Here are a small network's activations along a few directions, averaged over the inputs that share one value of a field.
Related values have similar rows: they may be neighbours, one step apart, or belong to one group.
In the rows, zero is written as 500.
Strong random noise was added to every row along 18 fixed directions; ignore it. To show where, here is one row again and again, with new noise each time:
[471,363,280,370,633,367,261,531,577,519,466,386,633,422,586,443,523,617,484,342,579,622,398,664,301,338,535,679,348,350]
[638,587,584,341,628,721,475,515,495,410,488,335,796,388,464,603,503,493,387,477,594,504,446,580,626,576,502,413,461,541]
[270,602,473,581,449,494,707,619,427,489,469,545,431,436,435,394,321,549,803,523,435,538,583,481,523,470,531,510,482,582]
[658,381,570,620,355,485,437,481,515,417,200,538,594,622,547,275,508,611,511,520,433,294,546,673,471,643,606,434,701,506]
[360,513,459,334,548,498,753,663,499,480,601,465,268,548,504,492,454,452,528,398,460,392,966,393,510,437,417,498,673,256]
[482,581,536,497,481,730,588,570,619,494,462,325,371,410,284,675,550,423,570,559,467,631,509,286,544,595,365,660,586,468]
[349,339,394,362,551,607,619,614,480,399,405,340,446,691,559,297,491,473,610,479,673,351,471,543,523,507,547,470,440,296]
[427,593,590,778,435,673,291,458,446,411,611,751,493,277,315,703,578,633,614,709,378,680,253,674,542,555,469,492,255,753]
[515,626,494,642,404,762,399,866,326,490,613,550,565,384,426,495,232,467,602,623,470,477,274,607,600,613,365,412,501,649]
[468,798,396,658,535,446,524,401,491,532,355,747,438,547,497,392,473,562,527,395,623,658,418,424,503,560,524,287,462,761]
[532,626,297,620,610,413,527,377,587,536,559,510,452,442,558,325,579,597,437,262,533,570,420,346,315,557,558,450,501,422]
[321,634,354,581,354,495,658,666,443,608,618,603,430,232,390,297,227,545,431,527,493,576,461,367,536,459,581,609,488,619]
[498,660,757,811,519,775,587,333,559,77,328,352,567,532,557,356,574,271,353,605,585,215,659,570,540,640,496,604,510,396]
[613,545,548,549,576,579,359,689,502,306,654,629,458,396,553,547,478,532,454,506,493,458,666,678,527,588,459,424,532,422]
[341,627,408,318,713,600,433,638,524,374,528,558,557,300,449,407,310,538,503,421,465,578,569,685,463,380,302,548,275,440]
[587,389,591,479,364,599,467,351,249,567,525,375,522,761,470,571,403,366,440,419,502,278,519,496,507,410,371,343,569,711]
[409,469,341,487,550,494,664,429,481,655,397,347,597,510,523,434,426,498,305,491,403,423,545,418,393,545,496,630,580,461]
[379,555,474,673,405,607,551,305,512,407,451,528,347,487,393,277,581,424,273,450,527,402,554,452,378,412,447,614,417,487]
[441,408,513,364,803,470,508,365,416,460,559,333,640,683,723,792,326,363,447,593,524,427,513,536,572,577,437,478,390,568]
[447,517,434,411,589,277,673,706,435,602,505,527,464,652,689,648,430,453,611,530,614,570,698,462,569,531,617,390,624,543]


T, 15 values:
t5: [435,489,378,332,446,662,586,471,449,697,397,363,693,460,380,244,555,661,556,325,335,370,437,493,416,387,405,477,546,262]
t14: [283,596,363,385,478,378,719,491,450,693,349,506,535,664,621,411,278,494,472,491,597,434,520,334,645,497,577,429,617,513]
t3: [514,267,574,566,318,461,393,466,707,438,133,512,299,598,368,462,572,531,686,733,499,641,354,486,515,619,558,735,537,534]
t11: [506,687,568,558,615,347,487,594,626,416,452,471,659,462,720,466,451,384,517,522,549,507,445,509,508,533,510,535,517,383]
t1: [651,419,321,359,685,629,590,496,387,577,645,447,478,442,381,512,563,679,594,304,431,573,635,548,385,542,480,360,457,548]
t10: [390,633,293,645,402,203,204,561,453,633,687,610,355,403,611,759,357,544,535,317,643,730,748,465,444,165,570,769,579,534]
t2: [507,430,463,602,443,532,431,525,342,596,437,423,583,598,491,358,429,424,584,480,384,401,379,630,314,430,352,522,454,530]
t12: [375,632,420,445,560,759,468,744,444,589,645,494,506,450,462,554,350,419,425,544,294,346,462,489,529,493,145,521,540,271]
t4: [583,455,642,527,349,435,367,217,516,483,447,340,508,622,552,557,418,316,368,451,600,370,577,309,576,326,501,693,599,547]
t7: [680,608,430,717,454,564,467,515,380,573,549,530,607,496,556,410,567,531,301,409,552,405,501,537,432,617,578,384,641,486]
t15: [845,585,544,440,490,427,250,336,516,561,612,438,694,447,573,481,645,441,275,230,697,544,362,462,448,331,523,420,485,535]
t13: [493,570,407,647,565,471,541,495,343,637,611,657,442,546,432,616,837,567,657,477,546,760,414,564,359,463,544,300,321,664]
t9: [570,414,543,580,533,628,442,462,398,510,482,655,438,746,555,715,610,528,484,708,444,378,459,579,648,705,476,299,567,566]
t8: [653,507,553,560,332,530,364,463,628,381,385,427,467,505,499,430,531,497,429,411,719,468,517,451,594,502,644,612,652,437]
t6: [504,508,510,430,531,446,404,341,395,532,328,542,629,667,528,501,459,516,472,418,554,471,537,670,482,405,455,385,440,656]
The values of T form a ring.
Going along T from t7 by way of its neighbour t2, in what order are t14, t3, t1, t12, t9 met?
> t1, t9, t12, t14, t3
Which values are neighbours of t8? Give them in the order they are listed.
> t11, t10
Which values are neighbours of t5? Give them in the order they are listed.
> t15, t13

M, 15 values:
m3: [297,516,582,350,345,540,492,572,430,390,455,551,588,518,394,443,681,533,734,468,817,582,390,675,667,128,685,409,230,537]
m9: [375,509,423,566,464,803,166,328,481,495,475,695,427,582,483,558,428,614,313,643,472,334,275,524,710,615,322,488,458,371]
m8: [442,391,644,540,171,462,495,27,394,521,633,419,493,649,498,219,251,547,634,302,511,183,120,221,629,396,586,319,501,564]
m15: [530,459,982,271,611,400,616,498,646,310,325,336,675,578,519,718,813,224,561,641,275,430,775,692,427,361,267,519,475,361]
m14: [384,547,501,342,678,326,852,520,351,473,578,527,509,750,752,505,723,451,577,402,807,423,867,559,601,450,775,153,476,379]
m2: [344,621,427,620,608,731,225,320,483,463,827,584,349,400,455,540,316,303,239,586,509,526,44,341,515,444,160,631,114,532]
m7: [596,331,742,329,509,631,657,444,581,436,658,222,624,428,377,582,776,412,568,536,287,381,403,447,472,459,428,527,440,292]
m5: [687,204,351,271,581,344,494,459,543,485,534,470,384,457,395,499,663,670,423,278,586,692,756,614,271,422,664,504,460,605]
m10: [512,465,411,158,574,717,424,938,585,425,487,847,328,231,162,524,538,701,390,608,439,752,680,811,549,513,344,432,357,560]
m6: [428,480,412,808,635,613,511,324,668,336,609,650,359,343,463,270,632,751,733,560,246,495,179,450,382,777,538,506,315,290]
m13: [730,300,459,712,296,724,736,581,409,494,360,98,479,616,408,317,513,395,410,512,613,319,524,381,404,779,681,578,801,562]
m12: [589,395,593,778,435,370,588,675,379,588,710,125,586,359,573,565,192,115,591,754,444,596,184,350,362,557,506,871,424,758]
m1: [238,592,380,579,594,465,556,305,490,553,415,685,404,669,646,378,290,609,635,477,266,293,528,421,523,547,349,433,540,388]
m4: [725,591,647,485,552,298,670,935,495,460,457,565,562,609,722,324,524,241,478,594,583,460,562,622,457,649,511,255,630,490]
m11: [241,666,473,752,699,405,564,674,573,178,697,656,221,431,630,413,618,305,602,549,630,606,628,614,326,370,459,623,178,366]
The values of M form a ring.
Going along M from m9 by way of its neighbour m2, in what order are m3, m15, m5, m13, m11 met?
> m3, m11, m5, m15, m13
Which values are neighbours of m1? Give them in the order they are listed.
> m7, m6
Which values are neighbours of m14? Give them in the order they are listed.
> m12, m4
